These are the activations of a small neural network, seen along a few directions. Each row is one input.
In each table, some parts of the input vary, and every possible input appears once, in random order.
Descriptions start from the smaller parts, as in this example, which fits no table here: one of 8 places around a ring, together with either a single point or one of 11 places along a line or (one of 3 separate values, together with one of 6 places along a line).
Shared parts are said once, and a part with two or three values counts as separate values.
(in the rows, 128 means zero)

Other details of the inputs vary at random and push rows far along two fixed directions, the same in every table; ignore that.

Table:
r1: [139 135  65 161 164  76 109 131 118 127 152]
r2: [126 137 136  55 115 171 150 113 162 132  83]
r3: [127 147 106 101  88 161 175 105 132 122  92]
r4: [138 140 127  75 104 152 191 116 136 169  97]
r5: [128 137 139  75 104 147 170 130 141 163 100]
r6: [130 127  99 190 152  59 101 128 128 142 147]
r7: [102  93 188 116 145 114 134 153 116 135 116]
r8: [122 150 120  77  93 177 172 102 157 129  89]
r9: [129 108 181 162 157 148 104 185 114 122 157]
r10: [132 129 109  88  92 136 118 130 130 107 105]
r11: [ 99  92 138 166 155 153  94 161 127 133 117]
r12: [151 139 115  70 108 159 193 106 136 164  96]
r13: [ 98 123 156 125 123 117  82 101 102 130 190]
r14: [152 130 117 188 146  85 110 118 126 138 141]
r15: [ 74 109 161 159 167 177 105 183  92 129  90]
r16: [117  93 188 115 140 105 108 176 108 144 127]
r17: [119 145  90 182 161  38 109 142 114 129 159]
r18: [155 132 104 192 140  54 106 116 136 136 163]
r19: [155 148 126 158 136  91 117 149 138 131 177]
r20: [133 164  74 162 155  79 127 123 116 137 130]
r21: [146 127 130  71 114 162 157 122 141 147 103]
r22: [105  96 165 132 117  96  86 175  97 103 125]
r23: [134 130 181 160 155 158 120 169 106 131 131]
r24: [ 66 116 135 150 148 134 105 180 128 124 127]
r25: [174 151  79 139 129  94 132 106 160 114 167]
r26: [140 141 110  84 108 177 185  87 144 125  91]
r27: [148 142  84 181 151  79 113 111 127 148 130]
r28: [ 83 119 188 131 130 148  96 114  89 138 162]
r29: [138 132 114  82 112 175 158  98 149 112 100]
r30: [159 149  99 152 131  83 125 120 152 117 166]
r31: [105  88 160 130 126 145 114 154 102  97 116]
r32: [149 150 113  44  96 184 159 110 165 149  86]
r33: [117 145 114  96  83 159 158 116 140 117  96]
r34: [141 139  98  95  83 151 166 110 115 122  90]
r35: [ 99  99 167 137 106 127 131 167  85 118 107]
r36: [ 85 109 166 115 127 155  84 114 101 124 181]
r37: [105  90 153 163 136 153  97 162 144 120 139]
r38: [ 79 105 194 128 140 166  93 123  78 132 164]
r39: [202 190  84 163 142  58 140  98 128 142 166]
r40: [137 133 129  59 121 164 145 105 160 124  89]
r41: [130 151 111  67  96 177 154 103 164 120  91]
r42: [141 121 109 177 133  84 103 133 147 129 162]
r43: [141 140 116  49 116 186 171  88 167 127  80]
r44: [126 117 121  94  95 154 129 134 118 107  99]
r45: [ 81 100 141 164 142 140  97 167 139 135 122]
r46: [186 149  72 172 143  80 126  88 137 136 145]
r47: [121 133 119 107 124 132 103  79 107 130 190]
r48: [116 143 119  87  74 153 148 131 133 122  90]
r49: [107 139 150 128 119 112  98  88 105 137 179]
r50: [104  91 160 128 124 132 100 160 109  97 121]
r51: [195 162  84 167 155  59 137  95 125 120 162]
r52: [185 188  73 145 131  88 154  81 148 130 140]
r53: [180 154  96 149 135  88 126 129 147 126 186]
r54: [106  93 164 143 124 140 135 150  87 106 110]
r55: [100 107 154 118 110 138 110 154 120 103 113]
r56: [ 85  91 172 172 160 181  95 171 108 138  89]
r57: [162 166 101 156 130  82 134 106 147 125 153]
r58: [114 136 184 159 138 145 114 171 123 133 136]
r59: [130 148 115  83  99 177 189  94 149 132  89]
r60: [116 129  80 153 152  90 108 143 133 123 152]
r61: [100  62 211 137 168 118 133 161  91 127 118]
r62: [ 88  92 138 162 146 147  94 165 139 130 126]
r63: [105  86 189 122 151 117 150 147 107 138 114]
r64: [130 137 118  73 107 181 145 107 156 113  94]
r65: [188 158  68 138 136  95 142  94 154 116 161]
r66: [173 127  78 169 142  87 113 106 146 127 162]
Each input here is: one of 6 places around a ring, together with either a single point or (one of 2 separate values, together with one of 5 places along a line).
Question: The inputs of r37 and r18 match in every part but the place on the ring of 6. If r36 is changed in the same way as r37 into r18, which row does it become?
Answer: r49
Question: Change only the place on the line of 5 in r25. List by row number the other rows that result.
Answer: r37, r53, r60, r62
Question: List by row number the other rows that have the place on the ring of 6 in common with r21.
Answer: r1, r9, r11, r29, r31, r43, r44, r47, r65, r66
Question: A walk changes only the place on the ring of 6. It starts at r22 and steps to r48. List the rest of the walk in order.
Answer: r35, r34, r44, r10
Question: Change only the choice among 2 separate values in r25. List by row number the other rows that result.
Answer: r40
Question: A walk changes only the place on the ring of 6. It starts at r41 and steps to r8. List the rest of the walk in order.
Answer: r59, r26, r29, r64

Table:
r67: [115 133 128 122 128 166 147 134 131 132  90]
r68: [156 151  89  92 107 116 138  84 147 122 142]
r69: [ 90 100 161 148 144 149 105 175 121 124 117]
r70: [125 133 148  87 113 170 146 125 145 128 115]
r71: [115 114 163 130 131 160 129 151 136 127 116]
r72: [107 126 141  84  98 176 148 116 121 130  97]
r73: [104 126 128  98 109 165 135 124 135 128 103]
r74: [172 133  97 163 140  43 102 101 103 110 197]
r75: [106 137 128 124 114 174 114 131 135 118 119]
r76: [127 129 146  83 112 162 155 122 133 136 104]
r77: [164 163  77 149 129 109 132 109 152 131 138]
r78: [ 96 110 148 117 123 155 116 146 130 121 113]
r79: [160 154  92 120 123 110 164  94 135 139 117]
r80: [105 119 183 124 124 174 123 156 119 121 131]
r81: [129 130 136 110 122 160 152 128 138 136 101]
r82: [178 123  93 147 141  12 112 103 112 121 185]
r83: [108  69 195 214 183  64  67 201  83 115 162]
r84: [149 146  73 133 125  92 138 105 138 133 136]
r85: [135 119 155 130 134  88 132 134  94 133 135]
r86: [144 151  73 136 126  94 144 100 129 133 131]
r87: [ 99 118 138 140 130 156 112 155 137 124 118]
r88: [108  70 212 224 179  67  70 197  77 115 178]
r89: [119 111 169 103 126 153 134 149 128 128 115]
r90: [110  94 182 143 146 145 119 170 120 126 116]
r91: [137 155  80 108 104 117 148  88 128 132 117]
r92: [170 149  76 138 139  87 137 112 146 133 136]
r93: [112 121 140  80 103 169 141 119 131 128 105]
r94: [168 143  80 143 140  76 139 108 134 132 136]
r95: [111 143 116 133 118 174 123 138 151 128 113]
r96: [142 167  92 139 146 117 123  69 136 163 176]
r97: [106 129 128 106 111 168 123 127 143 122 111]
Question: What do these inputs look like to the network?
Answer: either a single point or (one of 5 places along a line, together with one of 6 places around a ring)
Question: A walk changes only the place on the line of 5. It starts at r77 and steps to r83. List the rest of the walk in order.
Answer: r92, r94, r67

Table:
r98: [128 146 117 113 122 165 137 116 149 138 125]
r99: [ 91  80 186 153 147 126  98 184 104 115 128]
r100: [107 142 120 106 105 191 141 128 146 129  91]
r101: [ 81  89 204 136 136 188 111 185 116 118 103]
r102: [116 123 151  99 115 181 147 144 143 127  94]
r103: [ 90 137 139  91 105 231 133 139 159 129  88]
r104: [162 137 108 117 131  91 147 110 131 135 129]
r105: [156 143 104 140 135 101 126 113 134 131 146]
r106: [ 99  77 183 174 161  77  95 178  77 124 139]
r107: [105  86 187 180 155  98  95 182  88 118 143]
r108: [159 141 102 122 128  87 152 110 123 138 126]
r109: [136 145  98 151 136 104 119 109 130 135 153]
r110: [148 146 102 143 136 105 131 105 135 135 150]
r111: [114 133 121  93 109 187 146 126 149 127  89]
r112: [146 142  96 143 133 102 115 113 134 128 148]
r113: [122 147 106 126 124 154 129 109 147 134 129]
r114: [116 109 143 161 140 106 105 151 113 116 139]
r115: [ 98 119 162  93 110 214 152 148 139 127  73]
r116: [122 149 106 124 117 154 131 116 143 133 117]
r117: [155 125 120 135 136  92 133 126 122 126 135]
r118: [147 133 124 108 118  88 129  93 109 123 162]
r119: [ 94 127 160  98 107 224 147 148 147 125  77]
r120: [135 137 106 126 120 126 126 126 144 121 132]
r121: [ 92 131 160 110 114 215 137 146 141 133  89]
r122: [133 147 116 119 119 155 141 116 146 131 116]
r123: [130 135 132  98 118 115 134 102 108 122 148]
r124: [140 144 111 130 134 132 130 111 138 138 139]
r125: [128 148 115 125 125 152 139 112 142 139 126]
r126: [107  74 200 169 163  84 105 181  82 122 137]
r127: [143 144  97 146 131 101 119 112 134 126 145]
r128: [149 136  97 116 125  91 139 111 138 131 131]
r129: [141 144  92 142 135 105 116 109 137 132 157]
r130: [150 135  96 119 129  91 138 108 132 132 130]
r131: [142 133 127  89 101 116 132  90 121 130 152]
r132: [150 137  91 132 125  93 137 111 130 125 131]
r133: [ 96  67 193 179 166  75  90 183  78 118 143]
r134: [163 140 107 114 127  88 149 111 138 135 132]
r135: [152 147 103 119 117 125 143 118 148 126 128]
r136: [117 126 151  75 100 167 135 103 123 128 126]
r137: [155 144 104 138 132 100 125 117 136 130 148]
r138: [158 140 100 130 126  93 146 115 123 132 128]
r139: [141 144  94 143 137 107 117 105 136 133 154]
r140: [109 109 144 140 133 130 121 151 110 125 115]
r141: [111  97 158 165 148 106  94 163 108 115 143]
Question: The inputs of r110 and r125 match in every part but one. If r122 is changed in the same way as r110 into r125, which row does it become?
Answer: r121
Question: What do these inputs look like to the network?
Answer: one of 4 places along a line, together with either a single point or (one of 2 separate values, together with one of 5 places along a line)
Question: A walk changes only the place on the line of 5. It starts at r134 and steps to r102. List the rest of the walk in order.
Answer: r135, r137, r98
Question: Change only the place on the line of 4 in r138. List by row number the other rows that result.
Answer: r102, r115, r117
Question: A walk changes only the place on the line of 4. It starts at r120 and steps to r141. List the rest of the walk in order.
Answer: r114, r100
